These are the activations of a small neural network, seen along a few directions. Each row is one input.
Each table varies a few parts of the input and shows all the possible inputs, shuffled.
Descriptions start from the smaller parts, as in this example, which fits no table here: one of 4 places along a line, together with either a single point or one of 9 places along a line or (one of 2 separate values, together with one of 8 places around a ring).
Shared parts are said once, and a part with two or three values counts as separate values.
In the rows, 128 means zero.

Other details of the inputs shift rows strongly along two fixed directions, in all tables alike. That doesn't count.

Table:
R1: [120 153 112  98 110  56 126  96 106 140 158 150  55 176]
R2: [134 179 130  92 167 173 100 163 124 145 137 116 159 118]
R3: [118 172 131  90 177 165 119 174 117 154 124 124 158 125]
R4: [166  55 134 185  86  87 180  63 136 114  76 113  59 162]
R5: [126  36 182 159 102 158 146  97 156 110  96 104 172 102]
R6: [144  67 135 206  74  63 188  78 135  87  97 124  91 174]
R7: [129 146 131  96 166 184 105 159 136 144 140 130 134 115]
R8: [ 88 156 123 103 159 138 124 180 130 124 130 123 151 104]
R9: [115 160 133  86 178 156 126 167 124 148 114 121 144 110]
R10: [ 87 144 125  73 140 153 103 155 125 154 140 118 146 105]
R11: [157 154  59 163 125  52 112  83 123 141 134 186  97 171]
R12: [123 166 106  98 104  66 124 100 101 146 169 157  67 194]
R13: [144 137  96 156 170 169 112 131  92 133 145 143 161  79]
R14: [167  56 175 169 123 164 153 118 152 112  78  87 179  93]
R15: [138 184  91 131  98  79 119 116 116 112 170 156  62 178]
R16: [147 171  96 132  92  80 112 124 114 113 171 164  54 164]
R17: [ 86 154 112 106 147 153 111 184 133 134 133 119 141  98]
R18: [123  50 170 190 108 158 153 124 164  95  92 105 165  94]
R19: [108 170 135  75 138 157  99 147 126 145 159 123 172 113]
R20: [140  48 183 154  95 149 149 102 151 110  96  95 192  87]
Each input here is: either one of 2 separate values or (one of 3 separate values, together with one of 6 places around a ring).
- Which other rows does R15 become when the choice among 3 separate values takes its other values? List them by row number. => R2, R19

Table:
R21: [ 45 141 140 109 149 140 138 169 154 118 132 135 126 128]
R22: [110 160 133  61 130 150 113 164 114 147 158 129 115 121]
R23: [100 173 146  71 135 149 113 153 128 140 161 111 125 125]
R24: [107 173 146  73 133 148 101 149 130 144 159 108 129 138]
R25: [134 172  92 122 142 143 100 137 119 158 176 167 156 127]
R26: [185 109  99 183  79  91 106  79 136  91 153 169  58 159]
R27: [102 170 139  66 133 148 117 157 122 138 163 117 123 122]
R28: [168 136 120 181  80  31 147  92 109 104 154 166  82 188]
R29: [103  58 138 188 129 154 177 138 135 137  63  97 158 102]
R30: [105 144  87  92 152 121 104 149 147 165 142 130 158 126]
R31: [118 146 136  52 136 155 101 158 109 148 144 137 110 134]
R32: [119  71 192 144 107 151 164 108 158 111  97  74 169 110]
R33: [117 150 135  55 134 154  99 159 108 149 150 135 114 127]
R34: [143  73 150 189 137 149 181 123 140  85 115 107 191  99]
R35: [131 178 100 139 123 147  89 159 126 120 163 153 136 112]
R36: [132 112 101 159  87  27 149  71 102 127 133 159  27 142]
R37: [157 163 113 106 162 164  97 145 149 138 125 153 113 119]
R38: [ 69 136 143  93 149 114 112 155 150 131 131 166 172 140]
R39: [134  61 196 144 103 159 139 106 156 123  93  80 176 123]
R40: [150 172 104 103 172 143  99 104  94 163 135 150 143 131]
R41: [151  59 153 185 168 172 161 126 135 124  62  86 149 115]
R42: [136  51 145 207 143 173 149 131 129 105 100 102 164 103]
R43: [104  54 132 155 125 123 148  83 140 124  85  91 199  90]
R44: [185 147 120 168  94  33 150  85 102 112 109 151  57 200]
R45: [109 166 146  72 132 153 100 146 133 149 152 113 130 142]
R46: [143 191 113 116 149 155 113 160 129 141 118 138 119 125]
R47: [162 109 101 182  85  57 126  69  95  93 157 162  37 141]
R48: [132  43 185 132 103 157 160 120 142 118  92  95 160  98]
R49: [118  81 154 164 111  98 162 137 152  98  73  82 204 105]
R50: [ 94 171  94 114 123 135 107 173 144 132 126 122 139 113]
R51: [114 154  96 105 134 142  89 168 163 136 136 139 129 110]
R52: [ 98 176  91 101 148 130 145 169 115 123 136 122 144 118]
R53: [146 172 109 116 173 148 139 148 114 119 124 121 123 134]
R54: [153 114 131 135  63  57 152  70 112 117 147 138  21 188]
R55: [169  66 149 166 150 154 166  93 156 149  73 118 191 106]
R56: [113 175  90 122 134 158  89 114  88 135 172 159 162 110]
R57: [179 110 116 165 129  55 132  67 102 124 123 153  25 160]
- What is each input in this table made of? => either one of 2 separate values or one of 11 places along a line or (one of 3 separate values, together with one of 8 places around a ring)
- Which other rows does R56 become when the place on the ring of 8 takes its other values? List them by row number. => R25, R26, R28, R34, R35, R42, R47
- List by row number the other inputs of the same sort as R32. => R22, R23, R24, R27, R31, R33, R39, R45, R48, R54
